Each row below holds a small network's activations on one input, seen along a few directions.
In each table, some parts of the input vary, and every possible input appears once, in random order.
Descriptions start from the smaller parts, as in this example, which fits no table here: values(2) and (point or line(11) or (line(6) and ring(8))).
Shared parts are said once, and a part with two or three values counts as separate values.

Other details of the inputs vary at random and push rows far along three fixed directions, the same in every table; ignore that.

Rows:
r1: -139 -185   56 -116 -164   10 -151  183  -26 -132  167   13   36
r2: -229   15 -368 -118 -136   41  -53  140  175  -40  -48   16  123
r3: -140 -175 -211    0  -39   25  -72   29  139   46  118   24   81
r4:    6  211 -205   40  175 -201 -124 -110   16  196  -12 -256  -55
r5:   72  106   71   43  424 -221  -17 -307 -155  443   40 -207   10
r6:   19  299   80   39  -29  -20  203 -147  -83  140 -177  -14   -2
r7:   54 -156  342  216 -368  219  271   60  104  -79  -23  215   74
r8:   65   51  242   31  -35   35  213  -16  -74  141 -136  234  112
r9:   92   96  103  249   66  106  224   -1  -33  125 -211  -62  -89
r10:   47   99  -90   -8  -27 -108   65  115   26   78   63  -86 -129
r11:  186   77  128  182   95   81  200   40  -40  207 -221   22    9
r12:  140   59  194  139  -34  147   87  -79 -140  113 -170  144   41
r13:   18  174 -175   -7  223 -250   21   34  -27  204   52 -232 -148
r14: -193   21 -333 -243  -96   13    0  213  -17  -70   27  131  -41
r15:  -74   -6 -480  -91  161    2 -168   30   84  184  -52   24   66
r16:  166 -396  760  164 -146  -25  117 -214   53 -228  183 -107  -63
r17:    5 -400  446   -8    9 -401 -407  -17 -138  -42  690 -306  -99
r18:  -16  185  199   78 -150   39  188 -152  -47   50 -141   19   76
r19:  -36  -74  135   69   45  -17   21 -196  -50  147  106  -17   38
r20:   42  153  -52 -162 -138  245   66  224   59 -375 -108  200 -164
r21: -34  26 -21 -73  82 -78  -2 -72 -40 191 -19 140 135
r22: -139 -167 -402  -13  218  -26 -290   88   46  100  103 -130  -11
r23:  127  175  145  202 -203   53   87   42    2  -25 -159  -19  -29
r24: -121  -64 -323 -137   53    6   -5  236  117  100  -75  189  140
r25:  121  146  190  170 -122   27  183  101   -8   20 -162  -51  -38
r26: -277  -79 -353 -147  -53  152  -28   33   46   -7  -17  143   54
r27: -106   86 -228   36  -37  265   54   28  -74  -11 -254  153  -36
r28:  153 -114  804  329 -148  -13  226 -277 -132   71  161  -57  -25
r29: -146  -95 -339 -205  204 -139 -321  -23  -21  157  110   69  116
r30:  165  249  123   63  -15   16  192   31 -183   81 -144   -9 -187
r31:  174 -152  706  355 -396  -46  -51  -84   18 -147  201 -111   58
r32:  112   86  202  230  207    2   21 -232 -194  216  -71 -122  -68
r33:   -3 -139 -116  -33 -575  183 -102  349  128 -341   98  253  -35
r34:  -50   92 -112 -138 -282  145  176  192  -22 -103  -73  232  -66
r35: -125  163 -128 -115 -105  115  184  113  -24    1 -197  124   30
r36:  -40  113  -48   -5    8  -18 -104    2 -112   23  -47  -64  -33
r37:  -76   -2 -157 -186  386 -150  -27  -76   42    9 -141 -311  -70
r38:   85 -128  281   39 -374    3 -148   62  -91 -196  262   70  -88
r39:  110  144   65  293   18  111  134  -80  -35  103 -216  -49  -88
r40:  128  -86  225   49   68  133  284 -121   43  -77 -240   14  -67
r41:   24  -42  -24   21  245 -284 -149  -91   44  290  158 -113  101
r42:   25  241 -299  -42 -198   56  156  131   89   14 -137  102  -84
r43:   22 -363  257   -2  -68    4  -79 -171   82 -331  338   24  188
r44:   42  171   16  211   17   57  239 -148   37  177 -178  -34  -35
r45:   90  -67  -77 -117  511 -137   33 -142  -15  174 -145 -213  -67
r46:  -63  -63 -349  -65  -18   63 -158  233   81   18  -99  200  122
r47: -222   39 -345 -135  -41  122 -169  128  -27  -76 -124   36   56
r48:  -78  214 -107 -121   93  247   61  112   65 -258 -280   57  -26
r49:   76  212   88  181   36   26  183   44  -22  102 -259 -133  -22
r50:  135  -98  434  137 -388  186   71   35  -60 -114  -69  381  152
r51:   27  211 -169  -18  218 -176 -140  -49 -196  141    9 -179 -177
r52:  205   62  200  -57  -96   17  264   -5   28 -171 -173   -1 -200
r53: -132  -23 -201  -12 -184    7 -158   41  140  -79   23  -27   89
r54:    6  239   40   86  333 -253 -125 -346 -156  289   -2 -352  -44
r55:  156  156  178    0  602 -159  -92 -141  -81  141  -36 -163  -56
r56: -228   55 -367 -165  249  -29 -135  121  -78   88  -93 -139    5
r57: -287   51 -372 -222  177  -29  -70   89  -18   89  -58  -79   56
r58:   32  183 -251   -6 -110   71  145  269   11  -35 -199   72 -117
r59:   60  148 -223   -2 -393  129   55  138  107 -130  -90  189  -81
r60: -172 -341   63  -34  -78   88 -158   98  -32  -96  219   20   11
r61:  140  -25  627  296  -35 -228   84 -179  -11  117  189 -298   20
r62:  -27 -433  454  104 -320  143  -49   66  -28 -183  266  154   84
r63:   32  -27  -78   16 -109  137  112  266   65   13 -209  272  118
r64:  -52  127  -11 -145  -99  265   57  192   89 -365 -175  163  -33
r65:  100   59  -53 -103  226  -60   83 -140    8  -83  -81  111  210
r66:   0  33   3 -20 333 147 -21 -37   8 -88 -66 -44 -85
r67:   58  169   33  155   47  112  141 -248 -102  167 -196   68  -24
r68:  175  348  135   13  157   53  149   -8  -67 -149 -172  -32 -229
r69:  204  217  112  211 -196   -9  107   45  -51  -26 -113   -3 -135
r70:   68  151  136   90  629  -80  -65 -240  -94  103    0 -350 -210
r71:  -51 -283  353  -49 -568  -38 -100   52   37 -287  431  176   59
r72:   -3   93  -81  -41  135 -275 -233 -168 -130  121  224 -201 -131
r73: -136 -232   16  -61 -109 -242 -298   34  141  -25  422 -195   79
r74:   43  124 -166 -163 -207  111  190   45   56 -410  -79  207   69
r75:  -21  -33 -146   -8 -222  196  139  108  149   33 -140  275  146
r76:   14    4  -84  -33  379  -55  -47  -23 -164  296  -58 -101   -2
r77:  20 -16 -64  31 111  15 107  55  43 209 -69  27  62
r78:  -72  -48  -58  -97 -112  223  174  110   -8   51 -154  295  120
r79: -195 -245 -429 -209   -8 -301 -540  121  119  -63  498 -191  -47
r80:  -25 -489  384    0 -292  -48 -336 -104   21  -97  493  111  166
r81:   57  -96  211   16  174 -120  -71   -1 -136  173   65   17   72
r82:  -56 -129  157   55  145  -45   23 -122  -86  161  133  -71   11
r83:   73   65 -106   59   80  -98  -76  -57   47  188  -61   66   87
r84:  189  271  121  103   73 -191   -9 -259 -175  176   41 -140 -196
r85:  103  -63  241  -20  319   28 -105  -66  -14  -47   81  -59  -18
r86:  204  126   89  227   46   88  111  -40  -42  187 -224   34   10
r87: -164 -522   25 -156   40 -113 -345 -109  114 -370  564 -118  167
r88:  -56   11  -19    7  206 -273 -106    1   24  180  178 -314  -29
r89:  118    1  168  245  -23  137  210   34   -9   86 -156   22  -24
r90:   60   68 -231 -137  104  182  187  -64   45 -158 -219  214  202
r91:    0   83  123   28  -63 -106  -98 -168  -75   45   83  -89   -5
r92:   54   90  113  -22  -81 -143    0 -103  -86   73  172  -62  -99
r93:  -66  -52 -383 -151  142 -167 -231  259   19   53  180 -187 -155
r94: -169 -323  -84 -277 -231  -17 -217   85  170 -516  349   70  232
r95:  -89 -227 -293 -332  154 -264 -358    0   62 -285  497 -186   25
r96: -112   96 -211   14 -108  233   81  -83  -16    0 -207  185   -5
r97:  -30   -3 -194  102 -220  229   79   18  125  -32 -158  207   51
r98:   39 -121  -16 -184  -27  132  185  113  118 -156 -295  271   78
r99: -163   40 -371 -246   69   64  -16    1  106 -306  -77   12  198
r100:   34  130   54  202   72   71  277  -59   10  175 -189  -44  -62
r101:   -9 -242   43 -225 -122  -72  -34  115  104 -307  120  -18 -107
r102:   57  -80  216  -89   90 -121   59  -68   52 -113  -30 -194  -80
r103: -131   -7 -382 -146   17 -209 -197  109   94   39  223 -124  -51
r104:  -75   -2 -200   93 -277  246   72   33  139  -86 -153  198   19
Each input here is: line(8) and (values(3) or (values(2) and ring(5))).
- Changing only the line(8) part turns r11 into r58. The same change can be made to r12. Which row results? => r51
- Changing only the line(8) part turns r76 into r60. The same change can be made to r45. Which row results? => r16
- Changing only the line(8) part turns r65 into r87. The same change can be made to r46. Which row results? => r39
- Which other rows agree with r47 in the line(8) part? List them by row number. => r2, r18, r31, r37, r48, r49, r53, r54, r56, r57, r61, r99
- Which other rows does r20 become when the values(3) part takes its other values? List them by row number. => r52, r95
- Which other rows does r97 become when the line(8) part takes its other values? List them by row number. => r4, r15, r53, r59, r79, r83, r104
- Which other rows does r43 become when the values(3) part takes its other values? List them by row number. => r40, r66
- Which other rows does r29 become when the values(2) part takes its other values? List them by row number. => r83

Rows:
r105:  214 -236  746  137 -279  107  252  -69   31 -175   48  190  113
r106: -317 -336 -506 -331  225  118 -293  134  198 -231   79   -6  136
r107: -251   94 -739 -226 -329  156 -116  372  136 -116  -81  248   40
r108:  227 -170  753  182 -791  -19   24   64   93 -494  392   94  -44
r109:  140  401 -146   88  597 -128   85   39 -192  333 -291 -381 -395
r110:  230  635   85  295 -218  122  491 -134 -107  180 -467   83 -113
r111:   61 -504  731  146 -582  263   -2 -113   39 -304  274  455  315
r112:  149  127  222  298  847 -321  -31 -558 -164  586  -41 -549   -2
r113: -224   63 -739 -229 -286   91 -183  396  128  -72  -65  214    2
r114: -321 -469 -370 -193  107  -97 -575  393   40   62  436 -157  -80
r115:   -1  636 -463   45  135  -10  278 -112 -130  324 -465  -88 -166
r116:   50 -563  744  153 -604  194   96   40  111 -184  242  418  304
r117: -274 -405 -347 -397  324  -81 -481   12   38 -173  376  -27  127
r118:  136 -374  560  168  610 -514 -289 -384  -44  208  532 -630  -34
r119:  148  437  -54  -28  499   36  332 -201 -186  229 -485   12  -36
r120:  154  691 -128   63 -177  158  515  -49  -94  -61 -557   50 -221
r121:  317  609  345  263 -515  251  638  -44  -34 -221 -494  220 -166
r122:  249  -50  467  151  313 -722 -451 -250 -129  140  683 -710 -268
r123: -332 -139 -601 -354  -21  297  -38  260   61  -48 -213  483  263
r124: -357 -446 -558 -234  147  100 -254  202  206   18   98   82  225
- What do these inputs look like to the network? => values(2) and (point or line(4) or ring(5))
- Changing only the values(2) part turns r117 into r111. The same change can be made to r109. Which row results? => r114

Rows:
r125:  231  258  182  317  184  -46  288  -65  -57  392 -311 -101 -113
r126:  243  458   27   81  278   27  309  -89 -132   56 -346  -83 -206
r127:  -24  316 -284  -33   53  229  305   32  119 -115 -443   89  -36
r128:  253   18  668  352 -360  -86  131 -111  -34  -80  165 -138  -78
r129:   86  -31  167   12  510 -326 -201 -349 -128  268  213 -285   34
r130:  -55 -281  256  -35 -298   42  -40  -69   98 -376  236  110  126
r131:   88 -141  388  108 -327 -121 -114 -159   23  -11  303   22   89
r132:   30 -447  460  104 -173   82  -53   76   63 -208  163   70   77
r133:  -95  -85 -188 -306  154  -56 -209  166  -15 -148  137    3  -93
r134:  108  302  -40  231  201  114  265  -89 -122  411 -422  -32  -91
r135:   37   72  -72   13  220 -304 -244    0 -107  133  245 -311 -193
r136: -241 -171 -326 -180 -270   97 -209  184   62  -55   98  274  177
r137:  -29   32  -72 -104  176 -296 -228   81 -150  166  257 -248 -177
r138: -187 -145 -272  -90   53  -65 -260   74  -10  151  152   50  135
r139: -190  -97 -268  -79 -276   62 -137  196  175 -164  109   22   22
r140:  184   80  475  271 -725  228  395  -83   53 -227 -110  322   72
r141: -274 -196 -533 -275  -43  432   44  327  149 -155 -271  348  119
r142:  -38  233 -289  -83  139  293  316   45  -15   71 -462  278  136
r143:  -66  -81  -70 -152  355 -253 -182 -214  -44   67  204 -220   54
r144:  -62  -94 -209 -149  149  -54 -175   48   72 -176   83 -169  -54
- What do these inputs look like to the network? => values(2) and line(10)
- Changing only the line(10) part turns r133 into r144. The same change can be made to r137. Which row results? => r128
- Which other rows does r134 become when the values(2) part takes its other values? List them by row number. => r141
